These are the activations of a small neural network, seen along a few directions. Each row is one input.
Each table varies a few parts of the input and shows all the possible inputs, shuffled.
Descriptions start from the smaller parts, as in this example, which fits no table here: ring(8) and (point or (values(2) and line(4)) or line(11)).
Shared parts are said once, and a part with two or three values counts as separate values.

Table:
row 1: [ 46 -25  66  13  23 -15 -47  -6   4  14  -7  13  46]
row 2: [ 22  57 -89  -5  -8  48  53  25  18 -30  48  33 -47]
row 3: [ 44 -50  53   0   8 -14 -16  -8 -24 -43  -7  20  28]
row 4: [-44  -4  76   9   1   4 -18 -39 -78 -38 -26   1  -9]
row 5: [-43  25  85  20  17   0 -49 -38 -50  17 -29  -4   8]
row 6: [ 19  81 -76  13   7  48  13  27  43  25  42  28 -33]
row 7: [-54 -32 -21 -91   3  83  63  80 -40  79 -90 -17 -48]
row 8: [ 77 -29  14  14 -25 -56  42  -4  25 -30  22 -42 -15]
row 9: [ -6 -25 -45  -9 -28 -35  30 -10  43 -32  33  -4  14]
row 10: [ 16  -3   2  30  -5 -36 -31 -14  24  16   2 -35  25]
row 11: [-76   5 -64   6   9 -27 -41 -12  34  23  12   8  30]
Describe the family of inputs behind these rows. -> point or (values(2) and line(5))
Change only the values(2) part in row 4. List by row number the other rows that result. -> row 5
Change only the values(2) part in row 3. List by row number the other rows that result. -> row 1

Table:
row 12: [-66 -55  65  -6  10 -31 -45 -36 -59  -9 -50 -10  36]
row 13: [ 69 -24  -3  18   5 -50 -21  -5  50 -14  31   3  43]
row 14: [ 30  -7 -64 -51   0  66  57  77  15  40 -16  12 -27]
row 15: [-29 -47  89  -6  27 -13 -67 -13 -30  38 -48   4  48]
row 16: [  5  11 -61 -41 -18  38  76  56  14  40 -22 -27 -65]
row 17: [-46 -25  88   6   5 -27 -46 -28 -38  32 -57 -42  30]
row 18: [ 23 -38 -16  22 -26 -61   4 -27  38 -57  41  -3  26]
row 19: [ 47 -12  -1  33 -17 -64   0 -23  43 -10  34 -40  17]
row 20: [-62  59 -92  -5  -6  24  11  -5  22  -9  40  37 -13]
row 21: [-12  61 -80   9  18  49 -23  21  39  30  27  37  -4]
row 22: [ 35  18  81  29  -4  -4  -8 -32 -42 -20  -5 -18 -14]
row 23: [-23 -15 -76 -62 -18  47  87  46   5  -5  -5   4 -47]
row 24: [ 11  -8  63  15  -2  -6  -6 -31 -57 -70   6  14  -8]
row 25: [-38  78 -74  20   3  20   2   9  31  35  29   0 -33]
row 26: [ 54   3  82  19  22  11 -23 -12 -32 -20  -4  28  12]
Describe the family of inputs behind these rows. -> values(3) and line(5)
Change only the line(5) part in row 26. List by row number the other rows that result. -> row 13, row 14, row 15, row 21
Change only the values(3) part in row 12. List by row number the other rows that result. -> row 15, row 17
Change only the values(3) part in row 21. List by row number the other rows that result. -> row 20, row 25

Table:
row 27: [-27 -17  30  22   0 -42 -32 -37 -12 -25   5  -4  20]
row 28: [-26 -15  27  22  -4 -31 -35 -37 -14 -26   1  -7  29]
row 29: [ 12 -33  83  -4   2  -7  -8  -6 -43   8 -45 -25   3]
row 30: [-21 -11  80  -3  14   3 -30 -18 -39  17 -34  -1  17]
row 31: [ -2  -4 -69 -30 -16  16  53  42  30  30  -4 -20 -29]
row 32: [-31  18 -81 -22  -4  34  18  34  30  36  -2   1 -12]
row 33: [ -6  45 -49   0  -4  45  20  12   1  -9  18  20 -30]
row 34: [ 25  14  12  22   4 -20 -20 -15  30   2  27   7  23]
row 35: [ 65 -25  13   9   0 -22   1   3  24 -17  17   2  18]
row 36: [-32  18 -81 -25   1  26  21  34  26  37  -3   2 -16]
row 37: [ 20 -50  82 -15   8  -1  -8   3 -44  -2 -44  -4  14]
row 38: [-17 -11  69   5  16  10 -43 -13 -44  15 -39  -4  20]
row 39: [ 11 -54  39  -1 -12 -42  -2 -24 -15 -43  -3  -8  23]
row 40: [ 30  15   0  27  10 -21 -30 -11  21   1  21   5  21]
row 41: [-30 -15  38  13  -6 -39 -22 -42  -9 -24   6  -3  26]
row 42: [ 30   8 -36 -22  -9  34  54  28   0 -25  16  16 -35]
row 43: [ 29  12   4  30   9 -23 -30 -10  26   1  25   7  16]
row 44: [ -6  43 -45   0   0  34  23  13   2  -7  22  22 -38]
row 45: [ -6  46 -49  -3   1  36  23  13  -3  -8  17  20 -33]
row 46: [ 23  25 -36 -10 -16  27  55  21   1 -15  16  -4 -46]
row 47: [  5 -21 -68 -42  -9  23  53  48  29  21  -3  -1 -20]
row 48: [-17 -13  72   5  20   0 -40 -13 -42  16 -35  -1  11]
row 49: [-31  16 -77 -22   1  23  21  35  32  37   1   4 -21]
row 50: [-10  45 -37  -8  -6  37  32   8   6  -7  23  23 -32]
row 51: [  3 -36  40  11 -17 -49  -1 -32 -13 -34  -4 -29  12]
row 52: [ 58  -7  13  21  -6 -29   2  -5  25  -7  17 -19   8]
row 53: [-17 -11  68   2  21   3 -40 -13 -47  16 -40  -3  16]
row 54: [-26 -14  26  19   1 -39 -32 -37 -18 -26   1  -6  25]
row 55: [ 30  14   0  30   5 -12 -33 -11  24   0  22   4  25]
row 56: [-35  18 -69 -30  -5  26  30  30  35  38   2   5 -14]
Describe the family of inputs behind these rows. -> line(5) and (values(2) or line(4))
Change only the values(2) part in row 47. List by row number the other rows that result. -> row 31
Change only the line(4) part in row 55. List by row number the other rows that result. -> row 34, row 40, row 43
Change only the line(5) part in row 45. List by row number the other rows that result. -> row 36, row 40, row 53, row 54
